<51>: [119  98 141 167 150 112  69 111 168 148 131 117 144 101 174  90 123 141
 170 156  75 124 130 150 151 147 164 169 113 149 163 119 148  95 138 118
 153 160 107]
<44>: [139 128 155 105 136 125 135 113 142 137 165 107 154  63 114 133 144 129
 145  86  75 121 168 100 116  96 125  98 131 133 171 147 177  79 110 147
 165 168 127]
<142>: [121 168 100 116  93 125 135 113 142 137 165 107 154  63 114 133 144 129
 145 136 101 125 133 135 136 134 144 143 123 136 146 125 140 110 130 126
 141 143 120]
<165>: [123 183 162 116 123 146 140 147 154 133 188 108 151  63  29 138 139 147
 163 117  96 170 110  79 132  51  86 124  89 182 196 164 189  84 115 123
 190 211 113]
<92>: [127  98 154 150 152 111  80 103 170 150 149 107 156  69 166  97 133 139
 173 129  52 118 155 134 141 130 161 147 118 147 182 129 171  72 126 130
 168 176 110]
<91>: [114 132 144 129 136 125 135 113 142 137 165 107 154  63 114 133 144 129
 145  86  75 121 168 100 116  96 125  98 131 133 171 147 177  79 110 147
 165 168 106]
<59>: [139  93 142 122 143 112 114 100 140 139 136 114 146  88 174 118 138 123
 139  99  78  99 178 130 121 139 155 111 147 111 147 127 151  92 119 147
 141 135 129]
<98>: [126 103 162 152 154 112  75 105 180 154 160 103 162  55 155  94 134 143
 184 130  40 125 153 128 144 120 158 151 111 158 197 134 184  61 125 129
 182 193 105]
asked: [139 128 155 105 136 125 135 113 142 137 165 107 154  63 114 133 144 129
 145  86  75 121 168 100 116  96 125  98 131 133 171 147 177  79 110 147
 165 168 127] -> <44>

<22>: [122 184  31 163 158 132]
<9>: [173 122 137  87 124 115]
<51>: [184 122 150 163  78 146]
<204>: [173 122 137  87 122 124]
<165>: [174 130 142  87 124 126]
<59>: [135 133 151 157 140  80]
<92>: [140 126 127 146 161 156]
<164>: [184 122 150  80 115 124]
asked: [122 184  31 163 158 132] -> <22>
asked: [184 122 150 163  78 146] -> <51>
back: [ 87 142] -> <165>
asked: [184 122 150  80 115 124] -> <164>
back: [ 78 163 150 122 184] -> <51>

<59>: [133 114 103 162 122 118 168 129]
<51>: [125 110 117  87  55  88 143 144]
<98>: [146 104 102 137 112 110 229 147]
asked: [133 114 103 162 122 118 168 129] -> <59>
back: [129 168 118 122 162 103] -> <59>

<59>: [140 116 139 115 113 144 160 142 155 141 145]
<92>: [164 163 124 178 192  95 116 127 114 127 125]
<98>: [164 124 163 123 124  83 149 167 135 163 165]
<44>: [176  57 174  48  31 146 201 181 185 177 186]
<9>: [132 135 132 136 139 135 146 133 143 133 135]
<165>: [161 135 160 135 138  75 142 164 127 160 161]
<91>: [127  86 126  81  71 210 186 128 188 129 138]
<142>: [120 127 119 128 129 172 154 119 157 120 125]
<204>: [154 151 153 154 162  68 129 156 117 153 152]
back: [141 155 142 160] -> <59>
back: [117 156 129  68 162 154 153 151] -> <204>
back: [125 127 114 127 116  95 192 178 124 163] -> <92>
asked: [176  57 174  48  31 146 201 181 185 177 186] -> <44>
back: [163 124 164] -> <98>
asked: [120 127 119 128 129 172 154 119 157 120 125] -> <142>

<92>: [ 49 117 144 106]
<164>: [230 204 124 207]
<59>: [114 187 176 169]
back: [176 187 114] -> <59>
asked: [ 49 117 144 106] -> <92>

<22>: [161  22  71  94]
<51>: [161  22 184 179]
<165>: [171  71  22 116]
<98>: [212  25  63  39]
asked: [212  25  63  39] -> <98>
back: [39 63] -> <98>
asked: [161  22  71  94] -> <22>
asked: [161  22 184 179] -> <51>

<22>: [159 112  80 175  87 147  86  43 127 139  97 140 104 190 134  56 212 170
 222 126 102 146 188 105 131 100  98  78 112 102 121]
<92>: [135 155  77 135 129 111 114  56 169 152 141  96  53 183 124  62 186 163
 184 131  85 121 193 119 114 144 104 127 105 126 128]
<98>: [143 162 105 139  98 106 123 145 161 131 158  67 103 116 116  95  60 112
  85 111 107 109 124 144 132 170 109 203 163 131 119]
<204>: [147 170 110 147  89  99 103 157 156 117 152  73 102  82 137  32 116 125
 215  88 125 102 122 118 160  53 163 122 172  94  93]
<44>: [ 51  72 218  97 191 156 192  96  31 104  80 197 176 137 121 158 140 160
  67 120 140 162 111 102 176 168 146  91  93 120 134]
<165>: [127 177  77 125 138 107 150  67 181 155 158  76  86 199 114 149 159 141
  57 173 115 159 157 138  85 212  88 141  95 157 165]
<142>: [147 116 144 116 125 135 104 215 129 123 136 156 175 147 142 187 149  86
 154 183 145 144 121 162  41  96  98 115 132 183 154]
asked: [159 112  80 175  87 147  86  43 127 139  97 140 104 190 134  56 212 170
 222 126 102 146 188 105 131 100  98  78 112 102 121] -> <22>
back: [173  57] -> <165>
asked: [135 155  77 135 129 111 114  56 169 152 141  96  53 183 124  62 186 163
 184 131  85 121 193 119 114 144 104 127 105 126 128] -> <92>

